A small network was trained on invented records. Each row is its activation on one of them, seen along a few directions.
Each row is followed by the record's values for the fields Pubil, Vudap, Tove, Pok.
A field that a record lacks is left out.
The largest differences between rows may come from other fields.
Random noise pushes rows far along 10 fixed directions. That doesn't count. These rows show it; they differ only by the noise:
-78  -371  -23  -32  82  -153  182  -196  129  -222  111  -300  -362  -202  -24  -338  146  85  132  96  154  49  147  85
-62  -205  6  -166  119  -57  72  469  48  -348  378  -276  83  -159  85  -350  91  -183  51  -221  -11  -40  70  -123
170  23  -601  -45  -369  248  -139  350  111  199  -88  73  165  2  296  142  -264  -253  -26  35  95  123  -177  56
-166  -75  -275  47  -103  228  39  -22  204  187  -29  51  -68  107  -53  117  -187  218  154  110  393  -211  21  182
162  -198  -358  278  -102  145  -108  328  366  -98  626  117  172  -182  22  197  -165  -96  128  407  327  -223  -91  6
-104  51  -484  -295  -150  235  -274  -239  71  -688  479  133  -746  39  209  -697  73  -302  -5  -298  227  -438  -300  -478
35  -179  -253  -67  -189  46  107  374  5  -57  -5  -111  171  -14  131  -34  -74  -180  6  -156  48  145  -31  141
396  -504  -262  34  -400  -154  161  351  -117  303  -45  51  213  -217  -122  364  4  -288  53  592  -153  344  -49  247
297  -261  -253  -220  -301  -90  53  -60  -284  459  -368  211  -380  175  127  54  -113  -176  -107  33  -259  95  -419  56
69  -542  -196  -187  -233  -144  159  173  -94  -326  400  -103  -170  -349  -208  -230  289  -273  135  486  50  90  174  -102
427  142  25  101  391  -296  -433  106  404  364  -113  31  -145  -319  118  -70  -131  -126  33  247  -405  141  -211  -151
143  59  4  500  243  -46  -31  92  427  266  -92  187  144  240  148  289  -433  234  -6  -347  143  -105  -362  412

83  -137  -502  132  -252  6  258  -129  47  95  172  222  -243  -37  509  -123  -213  199  -123  -110  274  336  -65  93 -> Vudap=t1 Tove=j3 Pok=w2
-120  41  99  -759  -303  204  -126  74  -372  8  -366  -490  -81  -225  -399  -273  399  -199  346  309  -310  -45  347  -252 -> Vudap=t3 Tove=j1
-222  -35  332  -369  138  355  132  62  -322  488  62  -211  39  320  83  198  -6  334  78  -200  -57  -705  -30  -187 -> Pubil=e1 Tove=j3 Pok=w3
-208  -159  96  45  -13  98  267  561  -112  233  359  499  484  166  -186  274  -117  364  22  -30  122  -206  124  49 -> Vudap=t3 Tove=j3 Pok=w3
-226  11  314  -188  198  66  115  -48  -250  261  -153  -314  40  132  -28  -30  68  195  -90  -158  -246  -265  66  8 -> Vudap=t2 Tove=j3 Pok=w3
346  152  254  162  339  -524  -362  -76  161  85  60  578  -120  -226  -337  -6  210  -49  124  570  -124  96  -110  -319 -> Pubil=e2 Tove=j1
-37  34  246  127  371  -150  -79  -287  191  -49  -191  -387  -283  -92  38  -303  3  28  3  -182  -273  0  52  70 -> Vudap=t3 Tove=j2
-197  466  -414  -264  -239  528  -273  293  -117  282  94  215  328  107  85  302  -301  -92  -158  56  69  -371  30  -328 -> Vudap=t1 Tove=j3 Pok=w3
-67  117  -115  -50  410  -118  37  26  371  394  -79  -440  139  -574  262  -154  56  376  103  503  127  406  572  -126 -> Pubil=e2 Tove=j3 Pok=w2
225  367  232  266  270  -161  -489  -86  302  -347  44  325  -79  99  -81  -145  -40  -145  84  -393  45  -287  -479  -152 -> Pubil=e1 Tove=j1
-110  95  290  -833  -153  214  27  -109  -671  461  -831  -729  -42  44  -136  27  281  16  136  -72  -599  36  162  64 -> Vudap=t3 Tove=j4
-414  718  -15  32  251  391  -341  618  180  259  -253  208  666  349  -117  233  -281  234  94  -496  174  -211  189  -81 -> Vudap=t3 Tove=j4
155  361  -12  252  -65  79  -285  -124  149  105  -215  406  189  228  -332  350  -195  -32  96  88  -22  -186  -282  117 -> Vudap=t2 Tove=j1
406  -39  -107  127  -360  161  -108  -283  -70  -540  269  125  -101  -34  -217  130  151  -374  79  11  -66  -227  -439  148 -> Pubil=e1 Tove=j3 Pok=w2
-118  370  -79  -36  102  477  -301  276  160  -125  413  -291  99  110  345  -26  -275  -325  -138  -505  -259  -530  -282  -228 -> Vudap=t1 Tove=j2
-64  197  326  -210  113  102  -201  -44  -245  111  -162  165  -111  116  -544  214  134  -79  103  230  -230  -475  24  -152 -> Pubil=e1 Tove=j2
249  -257  381  409  -94  105  340  244  30  148  77  -344  777  -34  -133  657  -2  74  99  93  -323  109  -47  666 -> Vudap=t2 Tove=j3 Pok=w3
35  204  284  64  201  393  21  287  7  184  483  -451  305  132  485  207  -236  77  -100  -489  -250  -501  -295  -94 -> Vudap=t1 Tove=j3 Pok=w3
-327  269  7  316  244  288  -55  -39  440  -274  159  103  212  181  -319  112  -238  190  185  -180  424  -387  128  244 -> Pubil=e2 Tove=j2
-166  32  -41  528  -91  137  96  -78  371  -46  -27  327  318  34  -436  430  -88  260  180  404  510  -18  179  540 -> Pubil=e2 Tove=j2
107  -130  -169  162  -260  5  181  22  52  204  -176  -279  166  115  401  265  -147  -21  -63  -168  257  203  -87  284 -> Pubil=e3 Tove=j1
-236  -214  65  92  158  -150  290  108  116  215  -205  58  263  75  -186  115  -82  242  24  -101  121  209  206  410 -> Pubil=e2 Tove=j2
143  -415  430  -573  -332  25  370  -97  -760  236  -101  -255  57  -67  -412  272  499  77  225  529  -560  -81  49  137 -> Vudap=t2 Tove=j3 Pok=w1
67  53  -234  153  -275  -132  -18  -702  15  -60  -469  234  -568  309  146  -167  -71  -30  -50  -336  116  186  -277  260 -> Vudap=t3 Tove=j1
218  135  -236  455  41  -61  -52  209  166  -303  195  111  295  13  390  -50  -296  -188  -285  -534  -6  186  -205  126 -> Vudap=t3 Tove=j3 Pok=w2
206  -17  338  345  345  8  -76  -401  340  -13  204  -208  -341  97  99  130  -107  241  82  -59  24  -419  -273  216 -> Pubil=e1 Tove=j2
-99  87  -190  208  -22  -110  145  197  132  -203  -93  392  316  18  -93  85  -51  47  -10  -48  228  356  163  201 -> Pubil=e2 Tove=j2
573  120  79  285  -249  23  39  -539  -88  283  -717  -184  -106  45  27  341  -28  -144  37  -58  -629  329  -349  557 -> Vudap=t3 Tove=j3 Pok=w2
79  189  -411  -362  -297  243  -179  -69  -129  424  -517  -560  -23  -94  590  -104  -162  -132  -52  59  -77  206  60  -202 -> Vudap=t3 Tove=j1
-231  6  17  15  -4  394  343  224  -26  -100  112  -535  451  71  417  70  -128  213  -75  -451  264  -79  243  125 -> Pubil=e1 Tove=j3 Pok=w3
257  -336  621  -191  40  -600  195  146  -459  103  -381  -134  243  -294  -487  145  458  -151  148  506  -405  435  329  16 -> Pubil=e1 Tove=j1
109  -28  219  -301  80  160  -151  -131  -101  503  30  -465  -298  83  408  -22  -133  115  2  50  37  -410  -270  -301 -> Pubil=e3 Tove=j1
18  10  233  160  638  -243  -221  341  447  437  378  127  11  -144  79  16  -183  440  27  311  201  -191  99  -242 -> Pubil=e1 Tove=j4
102  -359  211  -106  171  -242  51  144  -219  141  110  -333  -98  -217  71  -92  90  -105  -193  316  -161  74  129  -312 -> Pubil=e1 Tove=j4
-212  13  -256  -530  -340  130  -75  170  -437  -24  -62  432  -227  192  -272  -174  240  -96  63  126  212  -86  152  -478 -> Pubil=e1 Tove=j4
-37  132  136  0  168  -48  10  -60  109  -199  -24  -166  144  -100  4  -52  111  135  128  24  172  56  184  -37 -> Pubil=e2 Tove=j1
-35  252  -239  -49  -427  151  -191  -155  -19  -349  -250  454  139  -103  -489  20  288  -262  136  222  -167  276  157  114 -> Vudap=t2 Tove=j3 Pok=w3
-78  269  -319  107  243  -115  -144  417  306  468  2  524  374  -39  300  87  -296  314  -130  97  91  290  190  -176 -> Vudap=t2 Tove=j3 Pok=w1
-89  135  -68  -87  -318  340  -13  -380  -215  -438  87  44  -336  239  -161  -45  62  -132  -1  -311  219  -467  -336  45 -> Pubil=e3 Tove=j3 Pok=w2
49  -11  -33  209  6  -83  -82  -364  184  17  102  149  -241  -96  45  37  -16  70  -39  179  -84  -6  -75  -64 -> Vudap=t1 Tove=j3 Pok=w1
-27  205  -161  298  -21  -333  -213  -218  124  -98  -163  667  -63  14  -198  50  -158  -33  -147  111  170  175  -51  -87 -> Vudap=t1 Tove=j1

Here are new rows. What are their fields?
108  -301  -141  186  -49  49  259  -76  141  107  -99  -604  72  -28  395  122  -95  -12  40  -8  55  192  -43  373 -> Pubil=e2 Tove=j2
150  37  -370  143  -142  276  -35  -242  124  -156  471  190  -193  18  180  16  -15  12  79  149  303  -260  -224  -91 -> Pubil=e2 Tove=j3 Pok=w2
-61  -15  -198  225  -40  -131  134  -445  208  -140  -100  380  -506  214  133  -155  -185  243  -103  -307  121  90  -199  256 -> Vudap=t1 Tove=j2
137  -159  312  62  201  -165  167  267  -194  89  279  -125  316  26  282  183  -45  101  -64  -97  66  -121  -141  -137 -> Pubil=e1 Tove=j1
126  -122  545  -358  248  -50  143  500  -349  495  -83  -553  463  -146  119  164  73  20  0  32  -749  -18  132  -174 -> Vudap=t3 Tove=j3 Pok=w1
577  -2  47  33  -266  3  85  -41  -269  114  -309  -196  205  0  67  350  120  -377  -31  -39  -560  202  -415  309 -> Pubil=e2 Tove=j3 Pok=w2
-147  320  -145  -80  -68  395  6  349  180  181  -218  -439  674  58  470  218  -204  234  79  -257  371  158  163  228 -> Pubil=e2 Tove=j1
284  310  228  37  81  51  -312  -369  -84  -3  -476  -407  -1  -112  158  115  -25  -266  -193  -143  -429  7  -166  -21 -> Pubil=e1 Tove=j3 Pok=w3
131  -5  200  -670  -91  139  34  54  -514  -8  60  -348  -130  73  317  -247  294  -111  74  -213  -274  -163  -302  -376 -> Pubil=e2 Tove=j1
119  182  117  445  38  -128  -91  111  175  112  -242  322  239  429  -27  210  -286  -10  -37  -480  37  -30  -293  348 -> Vudap=t3 Tove=j1
-288  14  328  -204  320  294  -24  -45  35  608  230  -126  -50  147  -434  429  -39  501  359  644  255  -822  238  -97 -> Pubil=e2 Tove=j2
-326  36  -21  -285  9  -226  239  109  -124  -189  -403  159  -122  57  -295  -373  90  -18  -80  -242  -194  272  363  82 -> Vudap=t3 Tove=j2
124  -246  147  32  -70  -154  145  171  -186  -259  -114  -314  193  -109  77  -98  182  -323  22  -188  -190  458  55  259 -> Pubil=e2 Tove=j2
314  345  161  185  250  -244  -403  -12  217  -73  -311  25  127  -228  -122  -18  -17  -286  -64  -5  -310  259  87  -14 -> Pubil=e1 Tove=j3 Pok=w2
-62  250  -236  -489  284  -60  -420  108  284  243  63  127  -376  -395  135  -522  64  6  9  532  -176  146  217  -681 -> Pubil=e2 Tove=j2
22  171  -24  -97  40  -202  -237  -233  117  -154  -193  -177  -339  -71  318  -363  77  -193  -87  -223  59  179  19  -201 -> Pubil=e3 Tove=j1
-180  410  227  28  243  -170  -188  -71  173  -158  -123  313  -51  -134  -390  -180  128  4  -4  -75  -274  63  189  -139 -> Vudap=t1 Tove=j3 Pok=w3
-121  -186  -252  286  74  220  147  -358  279  158  333  42  -306  133  137  132  -318  362  17  150  295  -366  22  159 -> Vudap=t3 Tove=j2
-295  219  -221  -220  208  -2  -186  -456  -18  221  -315  145  -617  22  159  -379  -150  185  -183  -16  -29  -85  27  -353 -> Vudap=t3 Tove=j2
84  -280  -175  270  -6  -226  194  194  130  -248  209  -167  69  62  618  -249  -138  -37  -215  -460  411  202  -130  -23 -> Pubil=e1 Tove=j1
